These are the activations of a small neural network, seen along a few directions. Each row is one input.
In each table, some parts of the input vary, and every possible input appears once, in random order.
A made-up example of a description, with smaller parts first: one of 6 places along a line, together with either a single point or one of 11 places around a ring or (one of 3 separate values, together with one of 8 places around a ring).
Shared parts are said once, and a part with two or three values counts as separate values.
In the rows, 128 means zero.

Other details of the inputs shift rows strongly along two fixed directions, in all tables alike. That doesn't count.

Rows:
row 1: [110 102 133 142 140 139 137  86 161  81 160 162 105 146  91]
row 2: [140  89 122  95 129 135 104 190 121 175 135 106 123  94 145]
row 3: [129  71 152 119 139 153 127 158 168 124 169 119 112 105 105]
row 4: [138 176 102 129 133 108 126 112  99 154 109 113 143 139 178]
row 5: [ 93 102 148 149 107 137 145  95 146  63 163 144  95 150  72]
row 6: [133 214 125 153 101 106 154  96  79  91 101 104 140 175 141]
row 7: [116 107 153 147 120 137 158 102 150  67 153 146  96 147  68]
row 8: [131  61 133 107 153 151 116 136 179 134 166 146  99 114 118]
row 9: [115  74 134 106 152 135 127 157 176 126 150 160 112  97 117]
row 10: [119 224 108 148 114  98 138  86  81  97  92 122 159 181 169]
row 11: [129 202 106 149 120 121 129  78 100  95 111 117 146 191 156]
row 12: [140  89 112 108 154 117 112 185 138 190 113 143 139  80 159]
row 13: [157  90 128 115 150 122 116 190 123 193 118 106 130  70 139]
row 14: [124  73 150 136 136 140 137 145 158 126 162 127 115 100  96]
row 15: [106  96 133 146 137 142 142  80 171  85 165 160  99 146  89]
row 16: [158 112 111  95 126 116 115 187 108 181 122 109 135  80 152]
row 17: [143  96 121  80 146 148 119 154 141 174  91 110 139  83 160]
row 18: [115 114 151 141  98 131 146  91 148  75 158 151 103 155  68]
row 19: [127 173 121 139 113 123 127 147  84 146 114 100 148 122 163]
row 20: [114  77 141 114 147 140 116 136 170 131 151 171 113 113  97]
row 21: [120 218 116 140 102 119 143  56  88 118  58 110 162 165 153]
row 22: [112 206 124 160  83 107 134  87  76 112 104 109 143 179 134]
row 23: [109 111 140 135 136 139 140  78 164  62 167 160 101 155  94]
row 24: [150 192 120 142 122 103 130 135  82 146  93  87 150 131 166]
row 25: [134 106 116 105 148 122 107 179 139 197 112 145 140  88 150]
row 26: [123  77 135  90 145 152 133 125 168 126 121 136 120  81 119]
row 27: [103 113 143 144 130 139 128  81 166  72 158 172 111 160  72]
row 28: [ 99 115 139 138 128 144 141  98 178  54 152 161 111 166  96]
row 29: [140  91 120  94 134 124 105 197 114 189 131 108 122  70 150]
row 30: [147 172 125 132 115 111 131 139  86 161  98 110 140 135 138]
row 31: [122 117 152 138 117 147 151 105 151  58 155 134  98 165  81]
row 32: [143  92 147 124 138 145 123 154 156 121 146 115 111 113 110]
row 33: [137 216 109 147  84 111 140  95  75  93  99  97 151 188 151]
row 34: [138 166 105 126 137 109 113 131 100 139 109 124 150 131 163]
row 35: [134 164 121 138 111 133 122 148  92 143 116  97 146 136 161]
row 36: [137 168 108 133 129 112 117 110 103 176 106 123 145 142 163]
row 37: [101 105 141 126 126 152 157  65 164  70 121 148 117 133  89]
row 38: [ 94 105 155 162 112 150 148 102 148  66 167 146 105 142  77]
row 39: [139  97 133 114 133 136 104 193 116 208 128 119 134  73 143]
row 40: [147 104 111 103 156 127  98 163 130 202 123 134 134  93 146]
row 41: [146 158 109 131 105 103 134 138  83 149 103 107 144 128 148]
row 42: [148  96 132 108 142 129 117 190 127 186 138 103 136  68 151]
row 43: [135  74 159 128 140 144 121 149 168 136 153 137 102  96  81]
row 44: [139 188 126 149 110 106 129 129  83 169 101  92 164 138 160]
row 45: [107 108 142 130 133 142 134  98 166  63 154 160 111 164 102]
row 46: [132 155 111 133 133 102 127 127  98 147  98 133 154 139 165]
row 47: [147  84 115 107 160 120 103 171 128 181 124 141 136  85 149]
row 48: [124 203 107 147 120 117 126  87  99  89 106 119 152 190 149]
Description of these inputs: one of 4 places along a line, together with either a single point or one of 5 places along a line or one of 6 places around a ring.
Changing only the place on the line of 4 turns row 11 into row 1. The same change can be made to row 17. Which row results?
> row 37
List by row number the other rows that have the place on the line of 4 in common with row 6.
> row 4, row 9, row 10, row 16, row 19, row 23, row 24, row 26, row 29, row 34, row 42
Change only the place on the line of 4 in row 19. List by row number the other rows that result.
> row 35, row 38, row 39
A walk changes only the place on the ring of 6. It starts at row 7 and steps to row 41. List the rest of the walk in order.
> row 5, row 38, row 14, row 13
List by row number the other rows that have the place on the line of 4 in common with row 25.
> row 18, row 20, row 21, row 22, row 27, row 30, row 36, row 39, row 40, row 43, row 44
